Each row below holds a small network's activations on one input, seen along a few directions.
In each table, some parts of the input vary, and every possible input appears once, in random order.
Descriptions start from the smaller parts, as in this example, which fits no table here: one of 4 places along a line, together with either a single point or one of 9 places along a line or (one of 3 separate values, together with one of 5 places around a ring).
Shared parts are said once, and a part with two or three values counts as separate values.
(in the rows, 128 means zero)

Other details of the inputs vary at random and push rows far along two fixed directions, the same in every table; ignore that.

Table:
row 1: [146 125 117 137 143 123 130 129 137 112 148]
row 2: [140 132 129 117 129 120 123 120 136 132 146]
row 3: [140 131 125 122 131 120 121 123 132 132 150]
row 4: [133 137 122 104 128 143 140 121 136 111 142]
row 5: [144 133 137 106 121 122 124 127 126 127 136]
row 6: [141 134 122 108 129 135 132 121 137 121 140]
row 7: [139 135 123 109 127 130 129 120 136 126 143]
row 8: [149 132 132 120 137 126 127 132 126 117 135]
row 9: [144 132 125 117 136 129 130 121 139 122 140]
row 10: [ 88 109 137 206 107 134 141  66  67 140  71]
row 11: [145 134 142 116 122 116 121 128 127 132 140]
row 12: [ 91 104 135 200 115 143 147  63  73 134  53]
row 13: [150 132 128 134 138 119 126 138 123 114 141]
row 14: [150 135 133 127 130 114 120 133 124 129 140]
row 15: [153 131 135 116 137 132 134 131 133 114 130]
row 16: [131 137 142 101 114 120 126 125 125 121 142]
row 17: [125 136 131 103 115 123 126 117 134 126 151]
row 18: [147 130 118 129 140 123 126 125 137 122 142]
row 19: [127 137 128 102 119 126 128 118 133 122 149]
row 20: [136 133 126 123 132 131 102 123 135 113 147]
row 21: [149 133 132 108 130 138 136 129 130 114 129]
row 22: [148 135 129 135 135 117 124 138 122 119 145]
row 23: [144 133 122 129 133 117 120 124 133 134 148]
row 24: [147 134 133 121 134 122 125 132 125 122 138]
row 25: [150 134 135 115 135 128 129 130 129 118 132]
row 26: [146 132 136 120 129 117 121 131 123 128 141]
row 27: [ 87 108 142 189 109 146 147  59  75 138  56]
row 28: [142 133 140 107 116 119 123 127 126 130 139]
row 29: [139 133 131 118 124 118 121 120 136 137 149]
row 30: [ 41 104 115 120 131 149 129 243 172 169  64]
row 31: [145 133 138 121 124 115 120 131 123 132 144]
row 32: [152 127 128 135 141 122 130 138 127 109 139]
row 33: [ 29 111 118 115 126 147 129 242 170 165  71]
row 34: [ 41 104 100 147 141 134 120 244 177 172  91]
row 35: [ 42 106 107 140 131 131 116 237 178 187  89]
row 36: [139 139 133 103 127 141 140 129 127 107 134]
row 37: [143 130 121 122 139 127 127 123 135 121 143]
row 38: [152 128 132 121 139 130 132 133 129 113 133]
row 39: [ 29 107 122 113 121 139 125 239 169 169  74]
row 40: [141 132 122 123 136 124 125 123 134 126 147]
row 41: [ 84 107 131 189 111 147 147  49  84 141  67]
row 42: [131 140 123 103 126 138 135 120 134 114 144]
row 43: [156 128 129 127 140 125 130 134 131 113 132]
row 44: [149 136 136 128 125 112 119 132 124 133 143]
row 45: [146 126 120 123 141 131 131 124 139 116 142]
row 46: [144 130 117 137 140 121 126 129 132 117 150]
row 47: [138 132 127 108 122 124 125 119 135 131 145]
row 48: [ 85 109 126 206 110 136 141  57  76 143  82]
row 49: [147 129 124 118 138 134 134 122 142 117 138]
row 50: [137 142 134 101 125 135 135 129 125 110 136]
row 51: [139 132 127 123 126 118 120 122 132 136 153]
row 52: [ 91 107 135 200 112 140 144  63  73 139  58]
row 53: [144 131 121 110 131 139 136 121 140 117 138]
row 54: [146 133 140 115 127 118 123 129 127 128 137]
row 55: [ 82 107 142 197 105 152 123  55  69 125  58]
row 56: [145 136 134 108 126 128 128 128 127 122 134]
row 57: [150 126 118 129 142 126 130 125 141 116 140]
row 58: [145 133 119 130 138 121 124 125 135 127 145]
row 59: [140 137 123 138 127 115 120 128 129 134 159]
row 60: [129 140 125 104 124 133 132 119 134 118 147]
row 61: [136 132 129 108 118 121 123 118 135 134 148]
row 62: [146 138 134 136 125 112 120 137 120 129 150]
Each input here is: one of 2 separate values, together with either a single point or (one of 5 places along a line, together with one of 6 places along a line).
The inputs of row 58 and row 52 match in every part but the choice among 2 separate values. If row 45 is changed in the same way as row 58 into row 52, which row does it become? -> row 38
The inputs of row 1 and row 32 match in every part but the choice among 2 separate values. If row 49 is changed in the same way as row 1 into row 32, which row does it become? -> row 15
Which other rows does row 16 become when the place on the line of 6 takes its other values? List them by row number. -> row 11, row 28, row 31, row 44, row 62
Which other rows does row 5 become when the place on the line of 6 takes its other values? List them by row number. -> row 10, row 14, row 26, row 39, row 54
A walk changes only the place on the line of 5. It starts at row 17 and steps to row 19. List the rest of the walk in order. -> row 60, row 42, row 4

Table:
row 63: [124 116 130 154 121 136 138  79 107 126 106]
row 64: [127 136 124 115 128 134 130 133 133 119 138]
row 65: [140 129 130 122 132 123 133 137 132 130 132]
row 66: [140 132 134 112 130 130 126 136 131 128 125]
row 67: [124 116 130 157 125 133 136  80 107 127 107]
row 68: [132 131 122 117 132 132 132 130 139 129 136]
row 69: [130 120 131 163 126 130 131  85 102 132 106]
row 70: [132 132 124 112 130 133 134 130 139 127 134]
row 71: [134 133 131 124 129 123 129 141 127 122 136]
row 72: [124 124 134 159 119 135 129  89  97 122 108]
row 73: [135 129 117 127 137 127 129 130 140 131 140]
row 74: [120 123 139 151 111 127 127  80 100 142 107]
row 75: [124 131 131 117 121 120 117 129 133 130 144]
row 76: [136 127 131 108 130 130 131 131 136 124 128]
row 77: [142 129 128 128 136 124 121 136 134 131 133]
row 78: [127 135 122 119 130 132 128 133 134 120 140]
row 79: [114 126 139 153 110 127 123  85  95 135 113]
row 80: [141 127 125 131 136 118 130 137 133 132 136]
row 81: [127 134 134 121 120 114 122 137 125 135 144]
row 82: [ 27  94 118 148 117 139 126 192 156 184  60]
row 83: [130 130 130 115 129 130 126 134 133 116 134]
row 84: [120 136 125 116 120 124 121 129 133 133 148]
row 85: [133 134 135 115 127 126 132 142 126 120 131]
row 86: [137 132 126 133 135 122 117 140 129 125 137]
row 87: [135 132 128 131 133 120 127 141 127 124 139]
row 88: [130 130 132 111 128 131 127 134 132 116 132]
row 89: [126 122 139 145 117 133 145  86  98 127 100]
row 90: [131 128 125 127 134 126 122 136 135 120 139]
row 91: [130 129 128 120 131 129 124 135 134 118 136]
row 92: [120 122 138 153 110 122 136  81  98 142 110]
row 93: [133 134 133 119 127 125 131 141 127 120 134]
row 94: [136 126 127 117 133 128 128 131 139 126 132]
row 95: [135 131 129 127 129 123 128 141 127 123 138]
row 96: [131 128 125 123 131 129 123 135 135 119 138]
row 97: [132 127 123 130 136 124 121 136 135 121 139]
row 98: [137 132 128 130 134 124 118 140 129 123 137]
row 99: [136 127 129 113 131 129 130 131 138 124 130]
row 100: [140 131 133 116 130 129 125 136 133 128 127]
row 101: [134 130 119 124 136 129 130 130 140 130 139]
row 102: [137 124 122 127 138 123 125 132 141 129 136]
row 103: [134 135 135 114 127 130 123 139 126 120 129]
row 104: [127 133 124 114 122 124 125 125 139 141 144]
row 105: [141 128 127 129 135 120 130 137 133 131 135]
row 106: [129 133 119 127 133 130 126 134 135 122 143]
row 107: [141 128 128 125 131 123 132 137 133 130 134]
row 108: [135 134 132 123 130 127 120 139 128 122 133]
row 109: [136 131 126 134 134 118 126 141 128 125 140]
row 110: [141 130 131 121 132 127 124 136 133 130 129]
row 111: [127 136 126 110 127 134 131 133 132 118 136]
row 112: [ 40  96 116 158 127 147 127 202 152 175  53]
row 113: [134 130 119 121 132 132 131 130 140 129 137]
row 114: [134 135 134 119 128 129 122 139 128 120 131]
row 115: [116 125 125 156 118 140 137  82 102 120 115]
row 116: [132 133 125 108 129 134 135 130 137 127 131]
row 117: [117 124 122 162 123 135 135  82 103 122 116]
row 118: [139 130 132 117 130 125 134 137 132 128 130]
Describe the family of inputs behind these rows. -> one of 2 separate values, together with one of 4 places along a line, together with either a single point or one of 6 places along a line
The inputs of row 83 and row 99 match in every part but the choice among 2 separate values. If row 85 is changed in the same way as row 83 into row 99, which row does it become? -> row 89
The inputs of row 108 and row 110 match in every part but the choice among 2 separate values. If row 106 is changed in the same way as row 108 into row 110, which row does it become? -> row 101
Which other rows does row 102 become when the place on the line of 6 takes its other values? List them by row number. -> row 63, row 67, row 76, row 94, row 99
Which other rows agree with row 116 in the choice among 2 separate values and the place on the line of 4? List them by row number. -> row 68, row 70, row 73, row 101, row 104, row 113
Which other rows does row 80 become when the choice among 2 separate values takes its other values? List them by row number. -> row 109
